A small network was shown many inputs. Here are its activations along a few directions, one row for each input.
In each table, some parts of the input vary, and every possible input appears once, in random order.
A made-up example of a description, with smaller parts first: line(4) and (point or line(9) or (values(3) and ring(8))).
Shared parts are said once, and a part with two or three values counts as separate values.

Other details of the inputs vary at random and push rows far along two fixed directions, the same in every table; ignore that.

Table:
row 1: [  4 -22   7  -8 -14  -5   0  -1  -9 -15 -32   0 -20 -30   0]
row 2: [  6 -38   9 -23   6   8  -8 -12   9 -29 -21  -4 -16   3  28]
row 3: [ -2  18   5  29  25  -1   1 -11  11  -8  35  12  25  29  -2]
row 4: [ -5  23  -4  35  17   4   9 -12  12  -2  46  12  34  35   0]
row 5: [ 17 -16  -3   0 -26 -14  -7  23 -38   0 -33  -4 -18 -39 -17]
row 6: [ -6  37   1  12   5  -5  11  -9  -4   8  34   0  11  13 -11]
row 7: [  2  15  -7  14  -4   9   1   2 -10   4  21   1   8  15 -17]
row 8: [  8 -45   1 -41  -8   3 -10   9  17  -3 -39 -15 -23 -17  24]
row 9: [  5 -33   0 -36 -22  -4 -11  21 -11  14 -49 -11 -29 -38   7]
row 10: [ -3  -9  11  -5  13   1   5 -14  24 -26   5   6   7   3  11]
row 11: [-12 -11  14  -7  24   5   9 -28  44 -35  18   7  10  13  20]
row 12: [  7 -36   1 -20  -1   7   2 -16   8 -23 -12  -3  -6  11  26]
row 13: [ -3  14  -5   7 -20 -15  -5  35 -33  44 -20   3 -12 -37 -25]
row 14: [  8  -4   0 -18 -19   2   2 -11 -11  -2 -14 -13 -18 -14   3]
row 15: [  3  33  -5  19  15   4  11 -13  16  -2  48  -3  22  31   0]
row 16: [  5 -36   4 -25   0   9  -1 -12   8 -25 -18  -2 -12  10  31]
row 17: [-11  48  -7  33  19 -12  -5  24   6  32  29  10  27  18 -18]
row 18: [  5   7   4  14   9  -9   0   3   3 -10  11   9  11   3  -5]
row 19: [ 15  24  -9   6 -22 -14   1  27 -52  26 -14  -8 -16 -15 -23]
row 20: [ -2 -10 -11 -10   5   1  -5   7  23   4  -4  -7   2  -4  10]
row 21: [-12  34   0  21   0   2   3  -4 -12  13  30  10  15  15 -27]
row 22: [-10 -14   7  -2  15  15  10 -38  37 -28  16   5  11  27  26]
row 23: [ -8  31  -1  32   9  -2   9  -5 -11  11  30  14  27  18 -13]
row 24: [  1  17 -12  10  -2 -14  -8  29 -12  31  -6  -1   6 -12 -17]
row 25: [ -2  13 -13   7 -23 -13  -6  31 -31  39 -32  -1 -15 -40 -24]
row 26: [ -9  41   0  30  15 -10  -5  24   8  30  26   7  23  18 -14]
row 27: [  1  23   1  30  -2 -11  -1  11 -38  16   2   9   7 -12 -27]
row 28: [  7 -39  -3 -30 -13   3 -10  12  13   1 -34 -17 -19 -21  17]
row 29: [ 18 -45  -2 -18 -22   1  -8   4 -30 -13 -45 -13 -27 -32   6]
row 30: [-15  24  -8  10   6  -7   1  13   5  26   9   7   8  -9 -11]
row 31: [-16  50  -8  32  18  -9   2  16  10  34  33  14  31   9 -19]
row 32: [ -3 -15   6 -20  15  23   2 -21  33 -30  13  -2   0  36  23]
row 33: [ 10  -6  -2 -19   4   6   9 -15  14 -15   9 -12  -4  16  17]
row 34: [ 13  11  -9   7 -28  -4  -5  26 -55  23 -16  -1 -12 -15 -35]
row 35: [  4 -39   2 -37 -24  15  -5 -17  -3 -19 -35 -12 -29 -13   8]
row 36: [  6  22   3  24  -5 -17  -6  27 -32  10  -1  11   3 -10 -22]
row 37: [-10 -24  13 -10  22  13   5 -35  35 -35   9   1   4  16  26]
row 38: [ -1  -5   6 -25  16  14  11 -34  38 -27  22 -10   4  26  29]
row 39: [ -9   4   9  19  22   8   5 -27  25 -19  21   8  13  18   7]
row 40: [  4 -29   1 -34 -18  14  -4  -7 -11 -13 -26  -9 -23  -9   3]
row 41: [  1  15  -6  12 -24 -12  -6  33 -30  43 -25   1 -13 -38 -24]
row 42: [-10 -27   9 -18  14  15  10 -38  36 -31   8   1   6  22  32]
Each input here is: line(6) and (values(2) or line(5)).
The inputs of row 29 and row 39 match in every part but the line(6) part. If row 7 is changed in the same way as row 29 into row 39, which row does it become?
> row 35
The inputs of row 41 and row 26 match in every part but the line(6) part. If row 14 is changed in the same way as row 41 into row 26, which row does it become?
> row 19
Which other rows does row 9 become when the values(2) part takes its other values? List them by row number.
> row 31

Table:
row 43: [ -1   6   8   6  -2  -3   2  -2  -8  -6   2   6  -3  -7 -11]
row 44: [  8  26  -9  25  -9 -11  -1  22 -30  21   8   2   7  -4 -25]
row 45: [  6 -30   2 -34   3   7  -1  -8  15 -23 -13  -9 -11   8  26]
row 46: [ -4   1  -1   8  -5   2   2  -5 -13   3  -1   5   1  -5  -8]
row 47: [-12   8  -2   3  25  -5  -5  15  46  13  13   3  18   9  15]
row 48: [ 0 17 -4  8 -1  1  6 -3  1  5 16 -1  6  6 -7]
row 49: [  6 -33   0 -23  -6   4   2 -14   0 -18 -21  -9 -15  -9  21]
row 50: [ -8  -5  -7 -13  -9  -9 -10  29   5  32 -29  -3 -12 -33  -6]
row 51: [ -2 -30   3 -26  -3  14  -3 -15  19 -16 -13  -8 -13   4  18]
row 52: [-12   8  -5   5  11  -7  -9  25  24  24   0   6   9  -8  -2]
row 53: [-11  28  -8   9   1 -15  -4  28   9  42  -2   2   6 -20 -13]
row 54: [ -2  10   2  -6  15   2   6 -10  18  -9  22  -1   9  22  12]
row 55: [  3 -29   2 -21   4  14  -3 -13  24 -22  -6  -6  -6   9  19]
row 56: [  7 -11   6 -14 -18  -5   0   1 -20  -8 -26  -6 -22 -27  -4]
row 57: [ 3  0 -4  3 -3  2 -1  3 -2 -1  4  0  2  3 -5]
row 58: [  7  29  -6  23  -7 -10   0  18 -28  24  11   0   6  -5 -23]
row 59: [ 11 -21   1 -11 -12  -5   1  -4 -18 -11 -22  -8 -15 -20   4]
row 60: [ -2 -10   2 -16   8   8   0  -8  16 -15   6   0   2  15  12]
row 61: [  2 -30   5 -17   4   8   1 -15  15 -21 -10  -2  -5  10  26]
row 62: [  9 -25  -1 -26  -2   7   3 -13  16 -20  -8 -13 -11   2  23]
row 63: [ -3   5  10   9  14   1   3 -10  15 -19  17   9   9  12   1]
row 64: [ -7   3   3   2   6   6   7 -17  13  -5  11   3   7  14   9]
row 65: [-1 18 -1 13 10  0  1 -3  8  4 22  1 11 18  0]
row 66: [-2 10 -2 13  2  2 -4  5 -2  6 10  4  8 11 -8]
row 67: [ -5  -6   4   4   7   7   2 -12  11 -10   8   7   8  16   9]
row 68: [ -7   3   1   4   7   6   7 -19  12  -8  13   2   8  10   7]
row 69: [-8  6  3 10  2  4  4 -9  0  3 10  8  8 10 -2]
row 70: [  0  -8   3  -5   0   3   5 -18   5 -15  -1  -3  -2  -3   6]
row 71: [ -2 -28   5 -25  -3  11  -4 -10   8 -13 -22  -5 -17  -4  12]
row 72: [  9 -24  -1 -16 -19  -3   0   3 -25   1 -32  -7 -20 -19   7]
row 73: [  0 -12   3  -7  -1   5  -6   2  -4  -4 -14   1  -8  -2   1]
row 74: [-6 18  1 10  4  1  1 -1 -2  9  9  3  4  6 -8]
row 75: [ 1 18 -1 19 14  2  1  0 12  1 28  3 19 22 -3]
row 76: [  7 -11  -5   4 -23  -6  -6  15 -45  11 -30   2 -13 -28 -17]
row 77: [  9  -1  -3  -2 -18  -9  -6  20 -40  17 -28  -5 -19 -24 -14]
row 78: [  8   7  -3  20 -19 -12  -4  18 -47  14 -16   5  -4 -25 -29]
row 79: [  0 -10   5  -5  13   6  -3  -7  15 -13   1   0   1  15  13]
row 80: [ -5   8   1   6  10  10   2 -11  20  -4  23   2  12  18   0]
row 81: [ 1 16  2 26 11 -5  4 -4 -3 -4 21  8 18 11 -8]
row 82: [ 11   6   3   5 -15 -14   0  13 -34   2 -15  -2 -14 -24 -14]
row 83: [  0 -11  -7 -20  -5 -13  -9  26  10  24 -31 -10 -14 -31  10]
row 84: [  1   7  -2  17   4  -4   2   0 -11   1   8   6  10   5  -4]
row 85: [ -2  17  -5  12  -3   1   3   2  -4   9  15   2   7   5 -14]
row 86: [  3 -21   2 -10 -13   2   0  -8 -13 -10 -20  -3 -13 -18  -2]
row 87: [  3  26  -5  26  -1  -7  -4  17 -20  20  12   5  11   7 -19]
row 88: [  3  -4   9   1  10  -2   2  -7   9 -21   6   3   2   7   7]
row 89: [-1  7 -2  0 -4  2 -1 -2 -2  6  2 -3 -2  2 -3]
row 90: [-9 24  0  9 11  3  6 -4  8  4 29  7 16 21 -8]
row 91: [-4 16  0 -3  5  2  6 -6  5  1 16  0  6 12 -1]
row 92: [-1 12 -1  4  3  5  4 -7 10  1 16 -2  6  9 -1]
The inputs of row 52 and row 83 match in every part but one. If row 73 is changed in the same way as row 52 into row 83, which row does it become?
> row 77
The inputs of row 46 and row 84 match in every part but one. If row 86 is changed in the same way as row 46 into row 84, which row does it become?
> row 81
What do these inputs look like to the network?
> ring(5) and (point or line(9))
Which other rows does row 73 become when the line(9) part takes its other values? List them by row number.
> row 55, row 57, row 60, row 63, row 66, row 67, row 76, row 78
Which other rows agree with row 48 in the ring(5) part? List them by row number.
> row 53, row 56, row 64, row 68, row 70, row 74, row 89, row 91, row 92
Start at row 82 and move only the line(9) part, one step at a time. The first step leads to row 59. Which rows follow, in order?
> row 49, row 72, row 77, row 65, row 58, row 62, row 54

Table:
row 93: [  0   0   5   8  20   9   3 -18  24 -24  27   5  17  31  12]
row 94: [ -7  26  -5  30  -1 -15  -6  28 -19  33  -2  13   9 -16 -25]
row 95: [  8 -14  -4 -29 -16  -3  -4  12  -6   6 -26 -15 -23 -21   5]
row 96: [  8 -28   2 -19 -19   5  -1 -10 -20 -15 -28  -7 -22 -18   2]
row 97: [ -6  -9   4 -12  23   7   2 -17  51 -18  15  -2   9  16  25]
row 98: [  0  22  -2  18  -4 -16  -2  22 -18  21  -2   5   3 -18 -20]
row 99: [  1 -15   7  -2  -6   3   2 -13 -11 -15 -11   2  -8 -10   0]
row 100: [  9 -31   0 -35 -27   9   1  -9 -22 -13 -35 -14 -31 -17   5]
row 101: [  0 -11   5  -8   0  -8  -3   5   5  -4 -18  -1  -8 -18   6]
row 102: [ -8  40  -8  36   2 -11  -4  27 -14  38  17  11  19  -1 -30]
row 103: [-12  -4   0  -6  22  11   2 -15  50  -7  22   1  15  26  24]
row 104: [ -6  10  10  22  31   5   5 -22  29 -24  38  14  26  35  11]
row 105: [ -1 -24   8 -13   0   9   4 -24  10 -27  -5   0  -6   1  13]
row 106: [ 12 -26  -1 -22 -10   5  -1  -4 -10 -16 -19 -10 -15  -1  14]
row 107: [ -3  -5  -4 -16  -3   4  -5   9   9  12  -8  -6  -6  -1   4]
row 108: [ -1  41  -8  23  -5 -16   1  25 -22  36  12   2   9  -9 -26]
row 109: [  9 -37   1 -30 -25   7   1 -11 -20 -16 -37 -12 -29 -22   9]
row 110: [ -6   8  -4  11  -3  -7  -7  20  -9  23  -9   7   2 -13 -14]
row 111: [  4  -2   1   3   7   5   3 -11   6 -14  13   0   6  19  10]
row 112: [ -5  10   7  20  28   6   6 -20  29 -23  40  11  26  37  11]
row 113: [-2  1 -1 -6  9  0  3 -5 24 -1  8 -4  4  4 12]
row 114: [  2  -7   0 -10 -10   7   5 -12 -12  -7  -5  -4  -9  -1   0]
row 115: [ 11  17  -6  11 -18  -7  -2  19 -44  16  -3  -2  -5  -6 -24]
row 116: [ -8  39  -9  26   1  -8  -2  25 -11  40  17   6  16   2 -25]
What do these inputs look like to the network?
> line(4) and line(6)
The inputs of row 97 and row 108 match in every part but the line(6) part. If row 93 is changed in the same way as row 97 into row 108, which row does it become?
> row 106
Which other rows does row 101 become when the line(4) part takes its other values? List them by row number.
> row 94, row 99, row 104
Which other rows does row 116 become when the line(6) part takes its other values? List them by row number.
> row 94, row 102, row 103, row 107, row 110
Start at row 100 and move only the line(6) part, one step at a time. The first step leads to row 114. Which rows follow, in order?
> row 109, row 96, row 105, row 99
